A small network was trained on invented records. Each row is its activation on one of them, seen along a few directions.
Each row is followed by the record's values for the fields TERAD, GALAT, VEVAF, MEGOM.
The largest differences between rows may come from other fields.
(in the rows, 500 means zero)
Strong random noise was added to every row along 5 fixed directions; ignore it. To show where, here is one row again and again, with new noise each time:
[575 605 521 515 433 285 612 511 618 349 510 658 432 331 399 555 568 435]
[388 439 390 548 423 703 530 451 302 787 526 446 480 643 577 575 527 553]
[525 497 465 504 590 467 560 634 673 491 457 530 438 569 543 491 540 377]
[525 497 448 637 474 655 562 588 415 687 496 574 473 636 580 697 669 301]
[280 584 281 313 501 453 450 757 539 396 632 657 439 474 546 465 493 371]
[292 522 376 395 368 464 570 436 440 590 556 498 403 424 506 440 436 694]
[625 428 456 565 642 616 429 597 492 543 502 489 588 710 503 538 520 314]

[546 453 553 621 485 590 571 489 500 657 406 430 448 557 604 573 538 500]	(TERAD lafa; GALAT lum; VEVAF piri; MEGOM nop)
[677 656 599 576 505 439 428 422 419 473 566 488 560 706 389 673 593 278]	(TERAD zud; GALAT lum; VEVAF piri; MEGOM nop)
[382 549 365 413 475 477 482 596 462 436 604 643 475 433 499 500 483 404]	(TERAD lafa; GALAT lum; VEVAF pizet; MEGOM nop)
[565 360 533 425 579 586 327 458 377 409 518 375 751 562 443 415 450 602]	(TERAD lafa; GALAT lum; VEVAF piri; MEGOM nop)
[294 465 476 407 408 678 490 457 340 734 537 385 537 678 581 515 623 610]	(TERAD zud; GALAT lum; VEVAF piri; MEGOM nop)
[354 539 504 264 427 212 513 451 626 208 528 521 484 171 386 283 373 760]	(TERAD lafa; GALAT lum; VEVAF pizet; MEGOM nop)
[452 419 478 429 603 509 459 535 612 508 467 377 508 569 559 339 380 588]	(TERAD lafa; GALAT lum; VEVAF piri; MEGOM tukug)
[429 478 439 494 476 588 522 532 463 623 500 480 483 574 590 531 525 475]	(TERAD lafa; GALAT lum; VEVAF piri; MEGOM nop)
[524 390 455 524 560 663 364 406 307 615 553 378 638 642 472 457 410 573]	(TERAD lafa; GALAT poko; VEVAF piri; MEGOM tukug)
[655 410 513 466 706 533 289 631 513 341 495 427 662 624 498 443 382 378]	(TERAD lafa; GALAT lum; VEVAF piri; MEGOM nop)
[411 459 472 382 601 382 540 542 760 425 444 414 407 461 537 251 324 634]	(TERAD lafa; GALAT lum; VEVAF pizet; MEGOM nop)
[503 507 555 564 547 572 548 402 544 691 437 323 411 755 540 483 444 507]	(TERAD zud; GALAT poko; VEVAF pizet; MEGOM nop)
[585 452 549 379 725 465 356 758 689 261 459 497 613 619 550 444 570 316]	(TERAD zud; GALAT poko; VEVAF piri; MEGOM nop)
[503 649 421 534 429 466 450 652 445 429 622 704 486 491 451 686 639 231]	(TERAD zud; GALAT lum; VEVAF piri; MEGOM tukug)
[507 538 490 579 496 539 536 653 532 520 453 568 420 498 629 614 561 355]	(TERAD lafa; GALAT poko; VEVAF piri; MEGOM nop)
[645 420 696 409 642 289 491 476 745 233 331 359 561 418 474 364 467 659]	(TERAD lafa; GALAT poko; VEVAF piri; MEGOM nop)
[649 410 629 753 547 660 665 536 597 760 269 384 392 641 707 651 619 417]	(TERAD lafa; GALAT lum; VEVAF pizet; MEGOM nop)
[298 556 464 421 351 528 556 646 439 504 529 632 473 378 625 641 723 475]	(TERAD zud; GALAT lum; VEVAF piri; MEGOM nop)
[450 520 457 497 444 522 473 547 416 500 523 532 490 443 544 539 473 495]	(TERAD lafa; GALAT lum; VEVAF pizet; MEGOM nop)
[415 597 442 472 452 449 516 675 534 415 563 666 454 392 546 584 604 346]	(TERAD lafa; GALAT lum; VEVAF piri; MEGOM tukug)
[365 430 472 494 467 648 496 538 369 634 442 417 500 518 633 554 542 552]	(TERAD lafa; GALAT lum; VEVAF pizet; MEGOM nop)
[335 413 480 550 405 612 665 348 493 816 415 349 346 529 627 426 432 761]	(TERAD lafa; GALAT lum; VEVAF pizet; MEGOM nop)
[599 420 513 518 641 438 601 447 745 450 355 425 388 464 524 307 265 593]	(TERAD lafa; GALAT poko; VEVAF pizet; MEGOM nop)
[612 385 542 533 544 642 415 529 421 516 544 600 693 554 427 527 682 378]	(TERAD zud; GALAT lum; VEVAF piri; MEGOM nop)
[484 519 533 500 542 453 582 553 699 542 443 468 401 563 559 459 542 449]	(TERAD zud; GALAT lum; VEVAF piri; MEGOM nop)
[220 605 337 466 234 602 505 537 198 643 670 660 449 398 576 664 602 492]	(TERAD lafa; GALAT lum; VEVAF piri; MEGOM nop)
[522 499 493 298 689 360 338 722 701 183 519 534 577 498 483 346 431 403]	(TERAD zud; GALAT poko; VEVAF piri; MEGOM nop)
[668 437 521 531 688 421 579 533 739 430 436 501 471 559 447 410 457 404]	(TERAD lafa; GALAT lum; VEVAF pizet; MEGOM tukug)
[609 520 553 487 459 416 420 395 420 367 602 575 639 436 308 487 512 489]	(TERAD zud; GALAT lum; VEVAF piri; MEGOM nop)
[670 504 686 661 471 417 658 496 625 429 363 579 487 361 479 647 719 380]	(TERAD lafa; GALAT lum; VEVAF pizet; MEGOM nop)
[496 627 556 504 283 263 611 350 491 356 546 651 437 149 368 525 489 648]	(TERAD lafa; GALAT poko; VEVAF piri; MEGOM tukug)
[499 601 379 475 496 469 395 732 476 304 620 719 537 424 471 598 557 247]	(TERAD lafa; GALAT lum; VEVAF pizet; MEGOM tukug)
[501 440 579 530 454 560 513 470 408 554 422 437 531 493 578 590 602 575]	(TERAD lafa; GALAT poko; VEVAF piri; MEGOM nop)
[553 525 557 651 532 618 579 530 505 702 431 437 434 684 622 659 641 377]	(TERAD zud; GALAT poko; VEVAF piri; MEGOM tukug)
[361 547 342 307 505 437 365 601 457 327 637 575 544 436 478 388 354 498]	(TERAD lafa; GALAT poko; VEVAF piri; MEGOM nop)
[660 467 564 536 587 614 344 681 382 362 520 570 735 613 518 696 713 227]	(TERAD zud; GALAT lum; VEVAF piri; MEGOM nop)
[548 569 497 534 437 471 560 523 479 487 518 614 482 457 524 651 630 352]	(TERAD lafa; GALAT lum; VEVAF piri; MEGOM nop)
[507 540 426 540 497 575 439 638 422 482 558 590 534 531 526 619 576 338]	(TERAD lafa; GALAT lum; VEVAF piri; MEGOM tukug)

Which values does each new row have?
[435 395 474 577 522 733 491 560 384 686 458 456 542 619 613 582 603 412]	(TERAD lafa; GALAT lum; VEVAF pizet; MEGOM nop)
[278 558 431 471 367 534 549 590 377 565 485 558 410 359 625 616 588 504]	(TERAD lafa; GALAT lum; VEVAF pizet; MEGOM nop)
[375 330 494 294 531 541 462 430 569 521 529 445 612 478 428 213 506 749]	(TERAD zud; GALAT lum; VEVAF piri; MEGOM nop)
[639 461 615 522 566 522 422 454 451 483 447 359 611 637 497 549 512 503]	(TERAD zud; GALAT lum; VEVAF piri; MEGOM nop)
[385 529 578 560 369 508 716 576 572 627 352 512 333 389 704 659 726 529]	(TERAD lafa; GALAT lum; VEVAF piri; MEGOM nop)
[433 655 507 344 611 365 427 647 685 393 540 427 458 735 508 444 498 332]	(TERAD zud; GALAT lum; VEVAF piri; MEGOM nop)
[427 536 466 376 421 461 359 569 308 307 597 597 616 355 467 575 536 500]	(TERAD lafa; GALAT poko; VEVAF piri; MEGOM nop)
[525 582 525 470 452 477 383 403 325 493 581 421 584 625 417 556 458 503]	(TERAD zud; GALAT lum; VEVAF piri; MEGOM nop)
[591 438 689 642 423 526 714 452 607 641 329 509 442 443 583 634 777 527]	(TERAD zud; GALAT lum; VEVAF piri; MEGOM nop)
[373 675 446 408 469 395 505 660 595 413 610 640 400 543 491 550 585 274]	(TERAD zud; GALAT lum; VEVAF pizet; MEGOM nop)
[433 246 517 356 615 753 426 626 533 571 487 488 724 629 546 374 746 517]	(TERAD zud; GALAT lum; VEVAF piri; MEGOM nop)
[393 562 430 526 318 614 436 395 179 668 628 510 542 560 475 650 534 533]	(TERAD zud; GALAT lum; VEVAF piri; MEGOM tukug)
[664 516 414 588 531 621 279 594 215 337 569 600 654 478 463 607 331 349]	(TERAD lafa; GALAT poko; VEVAF pizet; MEGOM nop)
[515 511 440 543 512 486 599 544 601 462 439 587 372 383 548 441 357 490]	(TERAD lafa; GALAT poko; VEVAF pizet; MEGOM nop)
[387 542 509 511 297 471 584 403 363 582 469 498 383 318 574 584 478 694]	(TERAD lafa; GALAT poko; VEVAF piri; MEGOM nop)
[470 669 572 572 324 446 615 265 408 660 470 393 342 562 497 605 470 614]	(TERAD zud; GALAT poko; VEVAF piri; MEGOM nop)
[442 405 365 410 545 567 435 442 422 556 565 433 548 564 457 378 356 607]	(TERAD lafa; GALAT lum; VEVAF pizet; MEGOM tukug)
[210 587 373 430 299 568 573 471 366 709 592 538 346 466 615 565 563 576]	(TERAD zud; GALAT lum; VEVAF piri; MEGOM nop)
[524 495 403 682 350 672 519 374 262 761 625 651 479 538 395 647 588 404]	(TERAD zud; GALAT lum; VEVAF pizet; MEGOM tukug)
